Each row below holds a small network's activations on one input, seen along a few directions.
Each table varies a few parts of the input and shows all the possible inputs, shuffled.
Descriptions start from the smaller parts, as in this example, which fits no table here: one of 5 places around a ring, together with either a single point or one of 11 places along a line or (one of 3 separate values, together with one of 4 places along a line).
Shared parts are said once, and a part with two or three values counts as separate values.

Other details of the inputs vary at random and push rows far along two fixed directions, the same in every table; ignore that.

A family of inputs:
R1: [ -5  -2  -9  -2   1   4 -13 -10   6   0 -15]
R2: [  5 -11  -4   1   6   7 -11   1  -6   0 -16]
R3: [ -9 -29  15 -52   2 -22  58  15  12 -29  31]
R4: [  3   4  -1  -4   8   7  -9  -4  -3   2 -13]
R5: [  1  -2   1   1   4  16  -7  -4   1   2 -11]
R6: [  7  -6   5  -6   6   0 -13 -16  -1   8  -7]
R7: [  3  -2   1   1   5  17  -7  -6   3   0 -14]
R8: [ -9   0   3  -4   9   4  -6   8 -13  10  -5]
R9: [  7  52  -7  55 -20 -16   6   5  -8  22  38]
R10: [  3   5  -6  -2  10   8  -4  -6  -2   4 -11]
R11: [ -9  25  11  16 -30 -30  63  36   5 -14  72]
R12: [ -8  -5  -2  -5  -2   0 -18  -2   4  -3 -13]
R13: [  7  -9  -7   3   6   8 -11  -4  -3   0 -19]
R14: [  4 -10   0   2   2   4 -14   4  -5  -2 -15]
R15: [-19  -8   1  -5   2  -2 -15   8  -7   6  -4]
R16: [ -7  -2  -8  -2   0   2 -11  -7   4   1 -11]
R17: [  5  -9  -1   2   3   5 -12   2  -5  -1 -14]
R18: [  6  -6   6  -5   4  -1 -14 -13  -1   7  -6]
R19: [ -1  -2   7   1   1  13 -12   1   0  -1 -11]
R20: [  7  -7   1  -6   9   2  -9 -19  -1  10  -6]
R21: [  6  -8   3  -7   9   2 -11 -17  -2   9  -7]
R22: [  0  -1   6   1   2  14 -10   0   0   0 -10]
R23: [  6  53  -4  55 -24 -19   3   8  -8  20  38]
R24: [ -8 -13   2   2   7   2 -13  13 -15   7  -8]
R25: [-11 -21  -1 -48  -8 -16  55  14  26 -43  19]
R26: [ 14  44  -4  54 -23 -23   5 -10  -3  27  44]
R27: [  0  -1   3   2   3  15  -7  -2   0   1 -10]
R28: [-10 -23   2 -50  -8 -16  52  15  27 -44  16]
R29: [  5   6  -7  -1  10   8  -5  -8   0   2 -13]
R30: [  6 -11  -6   1   7   8 -10  -2  -5   1 -17]
Each input here is: one of 5 separate values, together with either a single point or one of 5 places along a line.
Changing only the choice among 5 separate values turns R7 into R29. The same change can be made to R22. Which row results?
Answer: R4
List by row number the other rows that have the choice among 5 separate values in common with R21.
Answer: R3, R6, R18, R20, R26
Start at R14 and move only the place on the line of 5, one step at a time. The first step leads to R17. Which rows follow, in order?
Answer: R2, R30, R13
Which other rows does R3 become when the choice among 5 separate values takes its other values? List them by row number.
Answer: R8, R11, R15, R24

A family of inputs:
R31: [ -6 -16   5 -34   0  -4  40  16  13 -29  10]
R32: [ 6  7  2 13 -1  7 -2  2 -4  3  1]
R33: [ 2 10 -1 12  0  4 -2 -1 -1  4  0]
R34: [ 8 10 -4 12  1  3  1 -5 -1  4 -1]
R35: [-7  1  2  9 -3 -5 -7  5 -7 10  5]
R36: [  0 -21   7 -39   3 -10  34  -1  15 -22  12]
R37: [-3  5  3  7 -3 -3 -7 -1 -4 10  5]
R38: [-7  4 -1 12 -1  0 -6 11 -8  6  2]
R39: [ 3  6  1  8 -1 -1 -4 -7 -1 10  5]
R40: [  6 -12   0 -34   1  -7  42   3  15 -27  10]
R41: [ -8   5  -7  12  -8  -3 -10   5   0   1   0]
R42: [-6  0  4  7 -2 -9 -9  2 -8 10  6]
R43: [ 1  6  3 12 -3  5 -4  9 -6  4  2]
R44: [-7  5 -1  9 -1 -3 -8  8 -8  6  2]
R45: [11  8 -1 14  0  5  0 -2 -4  3 -1]
R46: [  8   6  -2   8   0  -2  -2 -11  -1  10   4]
R47: [  9   4  -1   7   1  -6  -4 -14  -1  11   7]
R48: [ -2 -12  -2 -32  -6  -6  36   4  24 -33   6]
R49: [ 7 11 -8 11 -6 -2 -5 -9  8  0 -4]
R50: [-5  9 -6 10 -9 -1 -9 -1  3  0 -1]
R51: [ 2 10 -1  8  0  1 -4 -4 -1  6  2]
R52: [-2  3  5  6 -2 -7 -9 -4 -4 10  7]
R53: [-3  9  0  8 -2  0 -6  3 -4  6  3]
R54: [ -7 -57   5 -45  43  44 -55  -8 -13  -3 -82]
What do these inputs look like to the network?
Answer: one of 4 places along a line, together with either a single point or one of 5 places along a line
Changing only the place on the line of 4 turns R43 into R54. The same change can be made to R53. Which row results?
Answer: R44
List by row number the other rows that have the place on the line of 4 in common with R48.
Answer: R32, R33, R36, R39, R51
List by row number the other rows that have the place on the line of 4 in common with R34.
Answer: R40, R45, R46, R47, R49

A family of inputs:
R55: [ 12 -20  12 -22  13  31   5   3   2 -13 -29]
R56: [ 17  37  -4  34  -6 -19  22 -10  -7  28  39]
R57: [-10 -19  14 -13   1   7  -9  13  -9   0  -1]
R58: [ 14  40  11  32  -9 -14  18 -10  -4  23  42]
R59: [  5  -9   9 -26 -13  -9  28 -11  19 -19  19]
R60: [ -8  47  -6  42 -23  -6   4   7   9   3  27]
R61: [ 11  47   3  48  -9   9  -5   5 -13  21  19]
R62: [ 27  35  -4  48  -7 -20  -4 -11 -12  32  27]
R63: [ 19  -3  -3  28  10  26 -26  -3 -13  12 -25]
R64: [  4  29  15  54 -13  -5 -16  18 -22  35  32]
R65: [-32 -19  10 -42   7   1   2  14  11 -16  -6]
R66: [ 11 -20 -10 -22  15  14  -1   2   1 -21 -33]
R67: [-23  20   9   9 -16 -17  18  23  -3  -2  42]
R68: [ -9   5   4  10  11  -2   1  12 -23  18   4]
R69: [  1   4 -11 -18   3   1  40  13  10 -22  10]
R70: [  2 -14  11 -38  20  12  -3 -24   7  -3 -16]
R71: [ 10 -10  -3  -6  -9   1  36  14  14 -28  10]
R72: [ -3  20 -19  21   4  16 -23  -8  -9  13 -21]
R73: [ 17  -9  17 -21  -2  -4  37  -6  11 -10  22]
R74: [ -9   4 -16 -18  -4  -5  34  11  22 -24   5]
R75: [  0 -29  14  -9   6  -4  19  21 -10  -9   7]
R76: [  0 -10   6 -25 -12  -8  10 -17  21 -14   5]
R77: [ 20  32  -4  56 -20 -17 -11 -15  -4  31  31]
R78: [ 10 -21  -8 -36   6 -13  14 -15  14 -16  -8]
R79: [  4   7   4  17 -10 -24  26  28 -18   1  33]
R80: [-19  32  -7  37 -18 -22   8  17 -16  21  35]
R81: [  0  -4  -9 -26   6 -10  22 -17  12  -5   5]
R82: [  3 -27  -2 -31  -3 -10  10 -19  22 -20  -7]
R83: [ -8   2   5 -30  -5 -15  28 -13  25 -19  18]
R84: [  5 -17  -7 -37  22   5   4 -23   4   1 -17]
R85: [ -3   2   7 -29  -2 -10  31 -13  19 -17  20]
R86: [ -3  15   5  47 -21 -19   2  21 -16  16  36]
R87: [  6 -11 -10 -23  -3 -22  13 -15  17 -15   0]
R88: [  2  11 -19  26  -1   5 -34  -5  -2   5 -28]
R89: [  2   3  -2   7  -6  24 -21  -3   3   1 -21]
R90: [  8  11 -18  26   1   9 -30  -5  -8   7 -25]
R91: [-17 -20  13 -20  -7  -2   7  18   3 -13  10]
R92: [-22 -16   8   9  12  23 -78  -7 -15  25 -47]
R93: [ 12  -7   8  -4   5  15 -24 -24  -1  13 -13]
R94: [ -8  -7  -4  -1  -7 -21   6  20  -5  -6  10]
R95: [  9   4 -10  11  28  37 -43 -12 -22  24 -47]
R96: [  6 -17   6 -23   6  29  -2   1   7 -17 -27]
R97: [-17  -8  11   4  27  29 -67  -7 -26  31 -43]
R98: [ 10  -3  -4  21   1   3 -36 -31  -4  19 -18]
R99: [-16 -13   1   4 -13 -19   0  20   7  -8  12]
R100: [ -4   0 -11 -29  -2 -21  32 -12  22 -14  15]
R101: [ -6   5  -2   1  15  34 -43 -14  -4   8 -42]
R102: [-26   8  -6   8  -1 -12 -11  10  -7  12  -1]
R103: [-11   1   3  21 -24 -24  18  24  -3  -5  38]
R104: [ 17  -8  -7  -4  13   0 -20 -21  -3  10 -18]
R105: [-13  -6  21 -23   6  -3  36  23  -6 -11  24]
R106: [ -3  20  -3  22 -18   8 -11   3  12  -2  -1]
R107: [  3 -29  -7 -17   8  21  -6  -2  10 -24 -34]
R108: [ -2  -5   4 -26  15  27   2  -1   7 -15 -25]
R109: [ 20   7  -9  24  11  16 -23  -2 -17  11 -24]
R110: [ 21 -20   8  -8  10   3   6 -17  -1   1  -4]
R111: [-16 -12  -1 -16  11   2  -1  10 -16   5  -6]
R112: [-15 -18  -4 -18  -5 -23   7  20   4 -15  -1]
R113: [ -5 -17   2 -19  -4 -21  29  25  -5 -19  15]
R114: [  1  -3 -11  15  -5  13 -23  -3   9  -2 -24]
Changing only one part turns R103 into R75. The same change can be made to R90. Which row results?
Answer: R109
Changing only one part turns R76 into R73. The same change can be made to R87. Which row results?
Answer: R62
What do these inputs look like to the network?
Answer: one of 3 separate values, together with one of 4 places along a line, together with one of 5 places around a ring
Which other rows does R97 become when the place on the ring of 5 takes its other values? List them by row number.
Answer: R57, R86, R111, R113
Which other rows does R102 become when the choice among 3 separate values takes its other values? List them by row number.
Answer: R74, R100
